Each row below holds a small network's activations on one input, seen along a few directions.
Each table varies a few parts of the input and shows all the possible inputs, shuffled.
Descriptions start from the smaller parts, as in this example, which fits no table here: one of 5 places around a ring, together with either a single point or (one of 2 separate values, together with one of 4 places along a line) or one of 9 places around a ring.
Shared parts are said once, and a part with two or three values counts as separate values.

Rows:
r1: -74, 71, -324, -99, 296, 142, 282, 5, -82, 372, -410, -365, 305, -609
r2: -443, 347, -185, -131, 46, 71, 294, 97, -470, 367, -314, -99, 380, -610
r3: 197, 46, -57, 125, -13, 23, -240, 16, -80, -172, 64, -74, -104, 245
r4: -66, 4, -109, 73, -179, -188, 47, -286, 92, 181, 240, 163, -36, 145
r5: 163, -91, 140, 58, -64, 137, -128, 119, 17, -206, 162, 27, -186, 156
r6: -88, -247, 50, 91, -204, 3, -119, -76, 113, 189, 199, 78, -176, 6
r7: -366, 179, 9, -61, -61, 212, 247, 249, -310, 346, -195, -162, 398, -788
r8: 217, 46, 88, 76, 109, -3, -285, -70, 17, -274, -54, -70, -101, 316
r9: 183, -93, 285, 10, 59, 109, -172, 34, 113, -309, 46, 32, -182, 226
r10: 7, -20, -57, 4, -67, -91, -60, -84, -157, -50, 65, 64, -146, 293
r11: -81, 220, -262, -165, 225, 11, 545, -95, 20, 330, -249, -252, 331, -585
r12: 145, -127, 228, -46, 124, 41, -182, 126, 376, -412, 12, 146, -162, 287
r13: -58, -113, -148, 158, -148, -114, -227, -178, 14, 219, 106, -25, -95, 95
r14: 110, 90, 84, -52, 137, -16, -119, -106, -36, -266, -106, 89, -193, 428
r15: 168, -142, 111, -24, -129, -10, -141, 229, 110, -259, 113, 127, -142, 133
r16: 2, -242, 149, 127, -157, 24, -49, 35, 39, 62, 213, 41, -129, 57
r17: 106, 53, -16, 49, -130, -151, 49, -155, -22, -97, 249, 95, 6, 229
r18: 7, -292, 119, 45, -222, -122, -62, 146, 133, 6, 164, 139, -84, 35
r19: 175, 60, 60, 103, 242, 75, -282, -89, 189, -325, -39, -52, -124, 400
r20: 114, -63, -55, 132, -97, -78, -225, -47, -102, -59, 117, -95, -53, 180
r21: 68, 106, 56, -23, 270, 63, -117, -124, 137, -316, -91, 107, -215, 512
r22: 26, 10, -10, 111, -135, -166, 116, -176, 20, 56, 251, 129, 13, 196
r23: -82, -298, 20, 10, -269, -143, -131, 36, 206, 133, 151, 174, -131, -16
r24: 81, -200, 143, 65, -149, 38, -114, 55, -5, -93, 214, 7, -135, 90
r25: -153, 115, -278, -272, 340, 54, 368, -10, -117, 404, -419, -236, 178, -528
r26: 209, 161, 127, -4, 74, -76, -10, -178, 98, -314, 77, 122, -41, 365
r27: 141, -77, 258, 37, 192, 186, -170, 15, 284, -360, 60, 48, -205, 311
r28: -79, -52, -80, -203, 231, 194, 325, 146, 42, 380, -300, -302, 199, -700
r29: 166, 176, 100, 24, 208, 3, -9, -196, 271, -365, 91, 139, -64, 450
r30: 187, -143, 255, -72, -8, -37, -184, 145, 206, -362, -3, 131, -138, 203
r31: 90, 90, -58, -3, 16, 9, -75, -21, -134, -163, 11, 85, -197, 357
r32: -360, 131, -10, -139, -129, 70, 227, 358, -215, 296, -240, -77, 450, -790
r33: -331, 310, -190, -9, 9, 82, 136, 141, -410, 358, -265, -247, 461, -725
r34: -74, -63, -51, 67, -72, -106, 7, -105, -114, 103, 66, 98, -140, 260
r35: 87, -250, 113, -16, -214, -108, -126, 166, 90, -147, 165, 105, -92, 67
r36: -108, -110, -143, -227, 155, 125, 373, 225, 109, 308, -384, -202, 299, -671
r37: -166, -69, -149, 28, -117, -127, -61, -215, -41, 230, 55, 132, -188, 210
r38: -342, 425, -148, -85, -19, 5, 396, 30, -341, 327, -134, -78, 531, -668
r39: 189, 161, -16, 43, -48, -50, 35, -93, 1, -210, 194, 116, -44, 295
r40: 33, -107, -49, 195, -103, -93, -159, -68, -60, 93, 117, -60, -47, 146
What do these inputs look like to the network? -> one of 5 places along a line, together with either one of 2 separate values or one of 6 places along a line
Changing only the place on the line of 5 turns r30 into r14. The same change can be made to r12. Which row results? -> r21
Changing only the place on the line of 5 turns r25 into r36. The same change can be made to r2. Which row results? -> r32
Which other rows agree with r17 in the place on the line of 5? List them by row number. -> r4, r11, r22, r26, r29, r38, r39
Which other rows agree with r20 in the place on the line of 5? List them by row number. -> r1, r3, r8, r13, r19, r33, r40

Rows:
r41: 230, -87, 56, 158, -110, -132, -295, -217, 111, -337, 283, 184, -349, 711
r42: 31, 195, -98, -17, 241, 72, 22, -113, -64, -35, -181, -122, 37, 55
r43: 77, -2, 39, -102, 196, 113, -26, 146, 56, -112, -242, -134, 11, -124
r44: -76, 39, 133, -39, -4, 122, 16, 218, -41, -82, -41, -18, 97, -208
r45: -75, -31, 90, -17, -143, 7, -9, 213, -49, 50, 30, 39, 143, -245
r46: 255, -286, 254, 83, -131, -57, -347, 15, 221, -389, 239, 219, -346, 571
r47: -145, -259, -21, 10, -119, 18, 61, 62, 111, 308, 66, 34, 11, -233
r48: -100, 27, -141, 77, -143, -93, 68, -106, -164, 231, 97, -29, 56, -77
r49: -195, -72, -173, 73, -109, -88, 119, -169, -46, 346, 103, 35, 30, -55
r50: 111, 215, -113, -108, 317, 26, 162, -198, 74, -97, -198, -110, 21, 66
r51: -57, -166, 6, 16, -152, 9, 14, 128, -14, 180, 68, -37, 44, -255
r52: -85, 240, -24, -1, -2, -4, 48, -42, -190, -21, -32, -35, 70, -52
r53: 142, 22, 45, -173, 285, 102, 128, 83, 195, -158, -249, -79, 28, -89
r54: -113, 166, -52, 40, -127, -95, 40, -20, -200, 115, 56, 54, 148, -66
What do these inputs look like to the network? -> one of 2 separate values, together with either a single point or one of 6 places along a line
Changing only the choice among 2 separate values turns r45 into r54. The same change can be made to r43. Which row results? -> r42

Rows:
r55: -116, -636, 223, 139, -634, -76, -294, 377, 61, 231, 374, 118, -139, -285
r56: 213, 30, 238, 65, -12, 18, -228, 82, 92, -497, 143, 138, -124, 429
r57: -305, 228, -144, -122, 114, 91, 324, 104, -152, 428, -291, -295, 444, -862
r58: 146, 147, 57, 161, -135, -93, -184, -126, -116, -229, 268, 87, -42, 362
r59: -153, -5, -132, 32, -160, -204, 95, -274, -18, 182, 173, 251, -109, 283
r60: 251, -147, 58, 56, 7, -95, -7, -177, 310, -180, 233, 133, -155, 387
r61: 264, -132, -1, 126, 117, 39, -250, -102, 107, -194, 43, -90, -226, 391
r62: -235, 194, -165, -113, 101, 156, 354, 157, -130, 413, -255, -297, 386, -851
r63: -297, 238, -185, -133, 108, 45, 341, 123, -197, 449, -358, -279, 469, -838
r64: 153, -196, 233, -107, 103, 25, -49, -3, 381, -327, 54, 261, -257, 395
r65: 150, -80, -59, 86, -73, -153, 2, -286, 168, -4, 261, 136, -116, 350
r66: -145, 9, -188, 103, -49, -73, -143, -198, -221, 169, -19, 27, -178, 287
r67: 161, -66, -115, 156, 39, -18, -239, -210, -36, -18, 70, -89, -186, 353
r68: 169, -176, 171, -39, 210, 161, -291, 70, 181, -340, -132, 43, -325, 397
r69: 251, 80, 173, 128, -57, -32, -193, -17, 27, -405, 240, 84, -81, 402
r70: -157, 218, -18, 108, -223, -150, -92, -118, -299, -40, 177, 204, -33, 293
r71: -263, 249, -244, -231, 75, 31, 433, 166, -250, 436, -379, -279, 439, -904
r72: -359, 195, -183, -206, 105, 102, 516, 138, -311, 538, -361, -264, 421, -899
r73: 158, 32, 344, -38, 37, 91, -233, 154, 101, -548, 61, 212, -182, 416
r74: 211, -198, 125, -5, 53, -48, -44, -77, 374, -275, 136, 187, -198, 411
r75: -323, 196, -253, -230, 115, 95, 468, 221, -245, 500, -387, -258, 459, -930
r76: 226, -180, 65, 63, 161, 88, -285, -4, 172, -288, -51, -32, -267, 413
What do these inputs look like to the network? -> either a single point or one of 6 places along a line or (one of 3 separate values, together with one of 5 places along a line)
Change only the choice among 3 separate values in r56. List by row number the other rows that result. -> r74, r76

Rows:
r77: -14, -28, -94, 110, -130, -125, -84, -195, -87, 114, 159, 72, -83, 224
r78: -264, -109, -94, 56, -361, -125, 46, 64, -235, 409, 124, 16, 95, -340
r79: 397, -334, 372, 170, -152, -57, -506, -21, 354, -643, 412, 332, -488, 920
r80: 13, 145, -28, -184, 374, 204, 219, 148, 118, -61, -372, -196, 164, -332
r81: -241, 143, -77, -132, -5, 42, 316, 159, -178, 386, -212, -222, 399, -810
r82: 142, 167, -54, -30, 285, 51, 0, -172, 44, -206, -120, -22, -80, 320
r83: 1, 233, -6, -168, 335, 187, 193, 139, 64, -96, -334, -179, 199, -331
r84: 410, -420, 353, 153, -115, -42, -482, -15, 407, -610, 378, 317, -523, 919
r85: -57, 54, -94, 127, -202, -117, -74, -206, -163, 104, 270, 143, -76, 255
r86: -257, 88, -144, -148, 29, 66, 333, 198, -127, 414, -278, -234, 354, -814
r87: -252, -196, -115, 40, -323, -109, 73, 73, -180, 442, 87, -1, 59, -342
r88: 122, 256, -19, 7, 265, 25, -34, -173, -17, -252, -115, -27, -21, 330
What do these inputs look like to the network? -> one of 2 separate values, together with either a single point or one of 5 places around a ring
Changing only the choice among 2 separate values turns r86 into r81. The same change can be made to r84. Which row results? -> r79
Change only the place on the ring of 5 in r85. List by row number the other rows that result. -> r78, r81, r83, r88
